A small network was shown many inputs. Here are its activations along a few directions, one row for each input.
Each table varies a few parts of the input and shows all the possible inputs, shuffled.
Descriptions start from the smaller parts, as in this example, which fits no table here: ring(8) and (point or line(9) or (values(3) and line(4))).
Shared parts are said once, and a part with two or three values counts as separate values.

Table:
R1: [-2.71  5.07  0.93  0.15 -2.88  3.99 -2.09  0.90 -2.77 -0.51 -1.82  0.18
  0.15  1.55  3.20  0.21  3.56]
R2: [ 1.33 -4.08 -0.78  0.23  1.97 -3.38  1.54 -0.88  2.63  1.00  2.09  0.04
 -0.31 -0.43 -3.92  0.51 -3.86]
R3: [ 0.12  5.50  0.68 -2.28 -0.33  3.67 -0.97 -0.11 -5.20 -1.94 -1.36 -1.83
  1.16  0.69  3.23  1.48  2.98]
R4: [ 1.57 -5.02 -1.93  1.05  1.62 -4.23  2.17 -0.88  4.45  1.59  1.07  0.09
 -0.25 -1.15 -3.92  0.59 -3.33]
R5: [ 1.00 -2.01  1.33  3.57 -0.61 -0.40 -0.27 -0.54 -0.36  3.37 -4.45  2.95
 -1.67 -1.78  4.34 -3.80  6.88]
R6: [-0.95  1.29 -1.92 -2.87  1.63 -0.84  1.79  1.78  0.93 -3.06  4.45 -2.53
  1.81  0.55 -3.16  4.21 -7.62]
R7: [ 0.39 -1.65 -1.59 -2.06  1.07 -1.65  1.61  0.60  2.39 -2.13  2.56 -2.58
  0.72  0.28 -3.89  1.08 -4.83]
R8: [-0.61  0.80  2.41  1.96 -1.45  3.07 -2.54 -1.08 -1.53  1.54 -3.13  2.70
 -1.14 -0.13  4.38 -3.01  5.32]
R9: [ 0.47 -2.62 -1.86 -0.23  1.05 -1.98  0.71 -0.56  3.82 -0.43  2.46  0.06
 -0.05 -0.34 -3.28  0.89 -4.59]
R10: [-1.68  1.27 -2.44 -1.68 -0.05 -1.32  1.15  1.70  2.26 -2.03  4.07 -1.47
  1.25  1.32 -4.11  3.70 -6.01]
R11: [ 0.88 -0.63  3.11  2.48 -0.06  0.71 -1.36 -1.09 -2.83  3.37 -3.10  3.22
 -1.62 -0.68  3.54 -3.26  6.34]
R12: [ 0.19  2.07  2.04 -0.33 -1.96  2.37 -1.74  0.16 -3.77 -0.79 -2.84 -0.83
 -0.05  0.12  3.60 -2.60  5.15]
- What is each input in this table made of? => values(2) and line(6)
- Changing only the line(6) part turns R10 into R9. The same change can be made to R1. Which row results? => R8
- Which other rows does R11 become when the values(2) part takes its other values? List them by row number. => R2
- Which other rows does R4 become when the values(2) part takes its other values? List them by row number. => R5
